(49): [-19.1 -19.1 -19.1 -20.0 -44.7   7.6  16.1 -19.1]
(68): [ -4.8 -59.3  64.9 -20.0 -44.7   7.6  16.1 -92.2]
(100): [-37.3  77.0  16.6 -22.5 -52.6  19.1  60.6  -5.8]
again (49):  -> [-19.1]
asked: [-37.3  77.0  16.6 -22.5 -52.6  19.1  60.6  -5.8] -> (100)

(28): [-1.4 -2.1  4.2  1.0  0.8 -5.6 -0.3  2.1  0.0 19.7 49.8 76.3 74.6 46.4
 12.1  7.4  0.3  0.7  5.3  0.1 -0.7  3.4 -5.8  6.5  7.5  0.9  0.4 -2.3
 -0.8 -0.8 -3.4  8.5 -5.8  2.0  4.2 -0.2 -2.0 -0.2  4.3 -6.1 -8.1  1.7
 -1.7  1.4  0.3  3.1]
(79): [-0.5  0.4 -0.6  0.1 -0.1 -0.3 -0.3  0.0  0.0  0.4 -0.1  1.3  1.1  1.2
 -0.4  0.6  0.6  0.0  0.1  0.1 -0.7 -0.4  0.6  0.7 -0.5 -0.4  0.4 -0.4
 -0.8 -0.3  0.5  1.5  6.2 29.1 63.0 82.5 65.5 27.9  7.0  1.4 -0.1 -0.2
  0.0  1.4  0.3  0.5]
(164): [ 0.4  0.2 -0.6  1.0  0.8 -0.3 -0.3  0.2  0.0  0.4  0.7  3.4 19.2 53.0
 81.9 73.2 36.4 10.8  0.1  0.1  0.3  1.3  0.6 -0.1 -0.5  0.9  0.4 -0.4
 -0.8 -0.3  0.5 -2.0  1.9  1.1  1.5  1.4  0.8 -1.5 -1.3  1.4  0.6  1.1
  0.0  0.1  1.0  0.2]
(53): [33.3  6.5 -0.6  1.0  0.8 -0.3 -0.1  1.3  4.2  0.4  3.8  1.3 -2.2  1.2
 -2.8  0.8 -0.1  1.3 -4.0  1.9  0.2 -1.6  1.3 -1.5 -3.3  1.2 -0.3  2.2
 -1.2  3.4 -0.3 -3.4  1.8 -2.3  4.8  2.4 -1.0 -0.2 -5.6  6.3  4.4  5.4
 29.5 60.0 87.2 64.8]
(130): [-0.9  0.9 -2.1  0.3 -1.0 -0.2 -0.3 -2.2 -0.7  0.4 -0.7  1.3  1.1 -1.4
  1.4 -2.1  0.7 -2.0 -0.2  0.1 -0.7  1.3  0.8 -0.7 -0.8  0.4  0.4 -0.4
 -0.8 -0.8  3.4  1.5  5.9 18.8 43.0 79.3 79.5 44.0 14.0  1.4  0.9 -0.8
 -0.1 -0.8  0.3 -0.2]
(121): [-0.5  0.4 -0.3 -0.4  0.8 -0.3  0.1  0.2  0.0  0.4  0.7 -0.2  1.1  1.2
 -0.5  0.8  0.6  0.7  0.1  1.4  6.6 29.3 66.6 80.8 60.5 26.5  5.8  1.5
 -0.8 -0.3  1.4  1.1  0.0 -0.8  2.9  1.4  0.7 -0.2  1.0  1.1  0.1  1.7
  0.0  1.2  0.3  0.5]
(161): [-3.5  1.0 -1.9  1.0 -1.9  1.5 -2.1  0.2  0.0 10.6 34.4 76.6 83.1 50.4
 21.4  0.8  0.6 -2.0  1.3 -1.0 -0.7  2.9  0.6  1.6 -0.5 -3.0  0.4 -5.2
 -0.8 -1.7  4.0  4.7  1.8  2.0 -8.3 -0.8  4.0  0.9  5.7 -3.3 -2.9  1.7
  4.0  3.7  0.1  0.3]
(208): [38.4  8.1  3.1  1.9  0.8 -2.2 -0.3  0.6  0.0  0.4  0.7 -0.8 -1.8 21.2
 -1.1  3.5 -2.7  0.7  0.9  0.2 -0.7  1.3 -2.8  3.0  2.0  1.2  0.2 -0.4
 -0.8 -0.3 -1.4  2.7 -1.7  0.8  4.8  1.4 -3.0 -2.4  0.4  1.4 -1.3  6.2
 21.2 53.9 83.1 74.7]
(184): [ 0.4  0.2 -0.6  1.0  0.8 -0.3 -0.3  0.2  0.0  0.4  0.7  3.4 19.2 53.0
 81.9 73.2 36.4 10.8  0.1  0.1  0.3  1.3  0.6 -4.3 -0.5  0.9  0.4 -0.4
 -0.8 -0.3  0.5 -2.0  1.9  1.1  1.5  1.4  0.8 -1.5 -1.3  1.4  0.6  1.1
  0.0  1.0  1.0  0.2]
(12): [-1.4 -2.1  4.2  1.0  0.8 -5.6 -0.3  2.1  0.0 19.7 49.8 76.3 74.6 46.4
 12.1  7.4  0.3  0.7  5.3  0.1 -0.7  3.4 -5.8  6.5  7.5  0.9  0.4 -2.3
 -0.8 -0.8 -3.4  8.5 -5.8  2.0  4.2 -0.2 -2.0 -0.2  4.3 -6.1 -8.1  1.7
 -1.7  1.4  0.3  3.2]
(75): [-0.5  0.4 -0.6  1.5  0.8 -0.3 -1.6  0.2 -0.2  0.4  0.6  1.3  0.1 -0.5
 -0.4  0.8 -0.4  0.7  0.1  0.1 -0.9  1.3  0.6  3.2 -0.5  0.0  0.4 -2.1
 -0.8 -1.8  0.5  1.5  1.8  2.0 -0.8  1.4  3.8 21.5 54.2 82.4 73.3 38.7
 10.7  3.5  0.3  0.7]
asked: [ 0.4  0.2 -0.6  1.0  0.8 -0.3 -0.3  0.2  0.0  0.4  0.7  3.4 19.2 53.0
 81.9 73.2 36.4 10.8  0.1  0.1  0.3  1.3  0.6 -4.3 -0.5  0.9  0.4 -0.4
 -0.8 -0.3  0.5 -2.0  1.9  1.1  1.5  1.4  0.8 -1.5 -1.3  1.4  0.6  1.1
  0.0  1.0  1.0  0.2] -> (184)
asked: [-3.5  1.0 -1.9  1.0 -1.9  1.5 -2.1  0.2  0.0 10.6 34.4 76.6 83.1 50.4
 21.4  0.8  0.6 -2.0  1.3 -1.0 -0.7  2.9  0.6  1.6 -0.5 -3.0  0.4 -5.2
 -0.8 -1.7  4.0  4.7  1.8  2.0 -8.3 -0.8  4.0  0.9  5.7 -3.3 -2.9  1.7
  4.0  3.7  0.1  0.3] -> (161)
asked: [-0.9  0.9 -2.1  0.3 -1.0 -0.2 -0.3 -2.2 -0.7  0.4 -0.7  1.3  1.1 -1.4
  1.4 -2.1  0.7 -2.0 -0.2  0.1 -0.7  1.3  0.8 -0.7 -0.8  0.4  0.4 -0.4
 -0.8 -0.8  3.4  1.5  5.9 18.8 43.0 79.3 79.5 44.0 14.0  1.4  0.9 -0.8
 -0.1 -0.8  0.3 -0.2] -> (130)

(39): [ 36.8  36.8  36.8 -21.9  33.2]
(124): [ 36.8  -6.8  29.7 -21.9 -58.8]
(18): [36.8 36.8 36.8 36.8 36.8]
again (39):  -> [36.8]
again (18):  -> [36.8]
asked: [36.8 36.8 36.8 36.8 36.8] -> (18)
asked: [ 36.8  36.8  36.8 -21.9  33.2] -> (39)

